A small network was shown many inputs. Here are its activations along a few directions, one row for each input.
In each table, some parts of the input vary, and every possible input appears once, in random order.
Descriptions start from the smaller parts, as in this example, which fits no table here: line(4) and (point or line(9) or (values(3) and ring(5))).
Shared parts are said once, and a part with two or three values counts as separate values.

Other details of the inputs shift rows strongly along two fixed directions, in all tables alike. That doesn't count.

A family of inputs:
x1: [ -8  -9  48  -1  21  26  -2  16  11   1  28 -29  -5  49  36]
x2: [ 13 -11 -41  10  13 -63 -16   1  -8  -1 -15  31   9 -15 -25]
x3: [  8 -29  64 -13  13  10  -1  12  14  16  35 -17   5  27  35]
x4: [  4  -1 -57  27  22 -33 -18   7 -21 -18 -34  21 -10  -2 -15]
x5: [-15  -6  49 -17  16  20  -3  18   1   9  29 -19  -4  39  51]
x6: [  9 -11 -57  10  14 -50  -4  -3 -14  -9 -21  23  15   5 -28]
x7: [ -8  10  45 -15  18  12   5  16 -15  21  33 -33  -6  30  38]
x8: [ 22 -12  68 -13  10   5  10  12 -20  21  11 -33  -5  16  20]
x9: [ 18 -11  52 -12  11  19  22   8 -25  12   5 -41   1  36  17]
x10: [  6 -31 -60  13  20 -24  -2   9  -9  -1 -39  28  -3  -4 -25]
x11: [  4  17 -48   7  23 -49 -19   3 -13   0 -22  40   2  -4 -18]
x12: [ -8  19  53 -20  11   1  11  14 -25  16  18 -35  -6  37  27]
x13: [  1   5  47  -4   1   7  11   1 -17  22  11 -49   4  54  15]
x14: [-36  52   6 -24 -73  84  13 -52  40 -34  -7   7 -13 -89 -39]
x15: [ -13   48    3  -23 -101   50   26  -61   40  -46   16   -9   10  -76
  -48]
x16: [ 16   4  66  -6  12  10  21  21 -18  23   7 -26  -1  17  26]
x17: [ 10 -20 -65  16  20 -39 -10   0  -4  -4  -6  25  16  -1 -17]
x18: [  8  -6 -51  22  22 -48 -11  13   3   7  -4  40  14 -20  -8]
x19: [-39  60   1 -24 -84  68  11 -57  19 -53  -1  -9  -5 -87 -24]
x20: [ 14 -21 -49  15  19 -52 -22   3   1   4   0  33   9 -21 -14]
x21: [ -1  15  52  -4  17   6  12  12 -16   8  18 -45  -8  47  12]
x22: [-30  46  -5  -8 -94  74  12 -71  27 -47  -8 -23   5 -70 -36]
x23: [  3 -35 -61  13  19 -31 -18   2  13 -16 -10  38  18   8  -4]
x24: [ -5  -5  50  -1  21  33  14  24 -11  17   0 -39 -26  37  15]
x25: [ 11 -24  66 -15  14  17  14  20  -7  31   5 -28 -16  15  14]
x26: [ 25 -10  48 -10   2   9  17  16  -3  26  37 -32   1  33  22]
x27: [ -8 -27 -66  25  10 -28 -32  -2  13  -9 -17  31  14  17   3]
x28: [  3 -17 -45  19  21 -33  -3  21  -2  11 -38  43  -5 -22 -15]
x29: [ 29 -17 -53  16   2 -43  -8   8 -17  -4 -30  31  -2  -8 -16]
x30: [-31  64   1 -22 -72  68   6 -61  46 -39  26   3   6 -87 -31]
x31: [  0   6  44   1  23  18   6  14  -6  13  33 -43  -7  40  23]
x32: [ 18 -26  52 -12   0  17   8  17  13  14  33 -18   3  42  35]
x33: [ -3 -15  45  -2   6  34  13  13 -12  31  -7 -44 -15  45  17]
x34: [  0 -12 -70  28  12 -36 -23  -4  -4   3 -13  18  11   8 -11]
x35: [-12  -2  51 -17  16  28  12  26 -21  25   0 -29 -24  28  29]
x36: [ -3  -8 -51  11  28 -30 -33   6  13  -7 -11  57   5  -2   6]
x37: [  7   4 -43  17  16 -59  -5  10  -7   2 -19  38  14 -13 -18]
x38: [  0 -21 -46  21  20 -40 -19  14  19  -5  -8  54  16 -11   6]
x39: [ 10   8 -47  12  24 -35 -22   6 -21  -2 -35  41  -6 -13  -9]
x40: [-17  28   1 -21 -95  76  28 -50  45 -37  -3  -4  -9 -85 -45]
Each input here is: line(5) and ring(8).
Changing only the ring(8) part turns x36 into x23. The same change can be made to x30. Which row results? -> x17
Which other rows does x12 become when the ring(8) part takes its other values? List them by row number. -> x2, x6, x11, x13, x15, x21, x37
Start at x35 and move only the line(5) part, one step at a time. The first step leads to x19. Which rows follow, in order? -> x12, x7, x5
Which other rows does x22 become when the line(5) part takes its other values? List them by row number. -> x13, x27, x33, x34

A family of inputs:
x41: [ 13   4  37  -3  39 -10  10  28 -26  27   9 -23  -9  43  16]
x42: [  6 -21 -69  21  19 -39 -20   4 -21 -10 -43  28  -2   4 -15]
x43: [  0  15  43 -25 -42  40  22 -24   2 -12   7 -23   1 -23  -4]
x44: [-13 -16 -61  16 -10 -27 -20 -14  45 -44   9  51  25 -32 -12]
x45: [ 12  -2  47 -10  21 -13   6  26 -32  29   1 -22  -7  40  30]
x46: [ -4  -2 -18  12  23 -21 -12  15 -27   9 -24  -1  -9  31  10]
x47: [-23   2 -10  -3 -26  22 -11 -28  55 -13  26  25  28 -25   0]
x48: [ 12   0  14  -3   5  -8   9  -2 -19   6   4 -21   4  17  -4]
x49: [ 22 -27  44   6  40 -12 -19  26   7  22  41  -5  10  55  53]
x50: [-13  37  26 -11 -32  22  12 -23  -1  -8  14 -30   2 -14 -10]
x51: [ 12 -12  46  -2  14  21  18  22 -19  28  -4 -39 -16  46  18]
x52: [  3 -17  41   1  36   8   5  29 -25  29  -7 -31 -20  39  20]
x53: [-18   0 -11  -5 -22  29  -5 -14  35 -15  35   5  14 -22  17]
x54: [-15  40  36 -25 -46  54  21 -26  15 -20   6 -10  -7 -46 -13]
x55: [ 18  -5 -28  14  10 -30   4   8 -13  12 -14   6   0   5 -21]
x56: [ -5   7 -60  16  -6 -25  -8 -14   3 -15 -22  27   0 -51 -43]
x57: [-18  -1 -16 -13 -29  19 -13 -26  43 -27  31  15  10 -23  -3]
x58: [ -1  -9 -95  30  40 -52 -28  17 -20  -9 -53  54 -11  -1 -20]
x59: [-13  24  40 -22 -48  51  21 -26  16 -13   5 -16  -8 -57 -17]
x60: [ 25 -18  -7   5  15 -28   6  23 -19  23 -21  11  -6  13  -2]
Describe the family of inputs behind these rows. -> values(5) or (values(3) and ring(5))
Which other rows does x54 become when the values(3) part takes its other values? List them by row number. -> x41, x58
Which other rows does x46 become when the ring(5) part takes its other values? List them by row number. -> x42, x51, x52, x58

A family of inputs:
x61: [ 18 -27 -17  12  27 -39 -17   0   2 -31  23   5  21  24  21]
x62: [ -32   52  -94   13  -41   -3  -20  -44   65  -50    6   82   26 -116
  -66]
x63: [ 18  22   5   3  41 -48   8  23  -6  29   4  28  -3  -9 -17]
x64: [ 10 -42 -33   9  12 -14  -8  16  22  16  23  23   5  28  15]
x65: [ 14  18 -23   8  12 -34 -13   8 -57  17 -18  -9 -11   7   4]
x66: [ 23  -7  55 -31 -33  38  39   2  15  23  23 -15  -9 -18   2]
x67: [ 17 -14  67 -17 -28  43  25  -9  20  25   4 -18  -5 -17   0]
x68: [ -7  -7 -27  22  23   4  -2  18 -37 -10 -54  -7 -30  38  -7]
x69: [-29  17  36  -4  -2  79   9  -4  12 -23  -2 -33 -24  22  27]
x70: [ 48 -21   6  -2  15 -55   1   6 -27 -10  -6   8  10  -3  -6]
x71: [ 24  17 -14   4  14 -36 -12  12 -51  25 -18   2 -15  -8  10]
x72: [-17  45 -81 -10 -73 -15  -5 -61  11 -47 -49  56  20 -86 -56]
x73: [ 11 -36 -30  24  13 -14 -14   4  10  14 -11 -12   9  37  -8]
x74: [ 14 -51 -11  16  18  -6 -20  18  23  24  -3  30  14  10  13]
x75: [ -8  24  50 -14 -18  65  26  -2 -25 -10 -31 -41 -31  10  -7]
x76: [ -3 -15 -16   7  33 -23   5  15 -37  16 -29 -12 -13   2 -23]
x77: [  4   7  -9   6  17 -34 -23  27 -24  19  -5  21 -11 -12  32]
x78: [ 25 -25 -12  14  10 -49  -4  -2 -27 -25   1 -11  14  27  -7]
x79: [  1  -1 -19   4  25 -18 -38  21 -15  16  12  28  -2  -1  39]
x80: [-27 -30 -22  11  45 -11 -21  15   9   9   7  14  -9  12  11]
x81: [  6  18   4  12  37 -48   2  32   6  23   9  29   6  -7  -5]
x82: [  7  -8  -2   0  34   0  -2  31 -23   5 -54  31 -39   3   4]
x83: [ 21 -31 -36  16  -2 -23  15  13 -18  16  -7 -11   2  32 -14]
x84: [ -7 -14  38   4 -22  57  12 -20  36   4  26 -40  11  16  18]
x85: [ 25 -38   1  -1  25 -37 -25  15   8 -19  24  33  23   4  22]
x86: [ -5  21 -25  24  47 -33  -5  12  10   9  26   7  14  24   1]
x87: [-10  49  48   1 -13  22  33 -14  -1   6  32 -52   6  13 -23]
x88: [-32   9  45  -9  -6  78   0  -2  22 -18   5 -15 -28  20  27]
x89: [  1  -9  59 -18 -19  25  -2 -22  31 -33  60 -19  16   8  27]
x90: [-13 -25  -2   4  39 -24  -4  34  -5  18 -17  19 -14 -17   5]
x91: [  2  13 -32  19   9 -30 -17   5 -51   9 -12 -18 -11  21   9]
x92: [-21  29  43 -20 -42  28  20 -27 -15  -8   3 -45  13  36   8]
x93: [ -53   45 -116    4  -74    5  -24  -77   48  -78  -23   60   32  -77
  -38]
x94: [  5   7 -15  -6   3 -41  -1  -1 -40   8 -32   6  15  36  -3]
x95: [-34   9  37 -13  -1  49  10 -10  10  -3  21 -60 -11   7  -6]
x96: [-24 -22 -31  16  48 -10 -12  14   0   3   0  -4  -5  13  11]
x97: [-14  52  43  -5  -3  25  17 -12  21   2  47 -49   8  17 -16]
x98: [-13  25 -48 -17 -38 -24  -8 -32   9 -25 -36  61  11 -53 -25]
x99: [-11   5 -29  -2  11 -33 -20  -3 -11  -4 -12   0  17  55  10]
x100: [ 21 -45 -23   1  14 -11  -6  29  17  22  16  34  10   9  15]
x101: [  0  24  54 -18 -18  63  26  -1 -17  -5 -32 -27 -35 -10  -4]
x102: [-25  21  36  -9  -9  73   7  -4   4 -22 -10 -47 -28  29   5]
x103: [ 13 -33 -42  14  15 -13   1  14  12  10  16   5   9  29  15]
x104: [ -15   22 -104    9  -71  -13  -25  -74   46 -102   -3   37   28  -92
  -69]
x105: [  5 -18  66  -8 -31  43  19   1  32  19  10 -18   3 -15  12]
x106: [ -69   63  -40  -26 -119   69   -9  -99   76  -80   13   35   27  -92
  -32]
x107: [ -7  10  60 -23  -7  39  31  -4 -12  17   0 -43 -18 -28 -12]
x108: [ -8  13 -16  19  43 -34 -14  13  20  15  33  25  10  23   2]
x109: [ 29 -31   6   2  18 -56 -11  20  -1 -17   5  31  14  -8  14]
x110: [  3  37  60 -28 -22  31   8  -6 -18  17  18 -21 -21 -28  25]
x111: [  2  54  57 -10 -11  18  36 -10  -8  14  26 -44   6  -2 -28]
x112: [ 24   6  65 -22 -30  12  25 -22 -15 -26  24 -45  13  -2  -7]
x113: [ 26  27  -2  10  34 -49  13  17 -20  30  -4  10   3  -3 -27]
x114: [ 14  -8  52  -5 -37  43  29 -18   0  18  -2 -48   4   4 -16]
x115: [ -2  15 -37  13  20 -26 -32   7 -28   5   4 -15  -8  26  16]
x116: [ -8 -20 -13   7  38  16 -23  34  -2  -4 -31  38 -21  16  22]
x117: [-22  15  57 -35 -27  40  -1 -12  20  -2  25   0  22  13  37]
x118: [-14   5  67 -30   0  41  26   1   2  16   7 -24 -24 -34  -2]
x119: [ -5  -3   0  -9   8 -42 -10  18  -7   9 -20  36  14  17  25]
x120: [-29   7  42  -7 -12  46  26 -12 -12   1   7 -63 -14   2 -13]
x121: [ 17 -29 -42  10   8 -19  -1  14   4  12   8  -8   5  37  -7]
x122: [-37  -9 -60   4  -3  10 -23 -13  33 -25 -10  50   2 -75 -27]
x123: [ 40 -26  12  -8  21 -53  -4  11 -13 -10   2  27   5  -9   4]
x124: [ 30  -2  49 -24 -39  36  44  -4   1  24  16 -34  -4 -12  -8]
x125: [ -5 -12  -3   8  31   0  -8  40 -11  -1 -48  32 -31   5  15]
x126: [ 34 -27 -27   5   1 -26  19  16 -24  23 -13  -3   2  18 -19]
x127: [-10   2 -29  13  23 -21 -39   8 -11  10  19  17  -7  17  39]
x128: [  4 -48 -21  24  17  -9 -21   5  28  18   4  20   9  28  13]
x129: [ 25  -9  60 -10 -35  41  30 -14   7  26  -3 -37   0 -12 -10]
x130: [ -7  11 -37  18  27 -20 -30   7 -21   4  11  -1  -4  19  38]
x131: [ 15 -38 -25  31   3 -18   1   2 -12  18 -26 -14   6  32 -16]
x132: [ 24 -37 -13   2   6 -27   9  35   8  25  -1  28   1  -2   9]
Changing only one part turns x78 into x83. The same change can be made to x123. Which row results? -> x66
Describe the family of inputs behind these rows. -> ring(8) and ring(9)
Which other rows does x99 become when the ring(9) part takes its other values? List them by row number. -> x72, x92, x93, x94, x98, x106, x117, x119
Which other rows does x68 become when the ring(9) part takes its other values? List them by row number. -> x69, x75, x82, x88, x101, x102, x116, x125
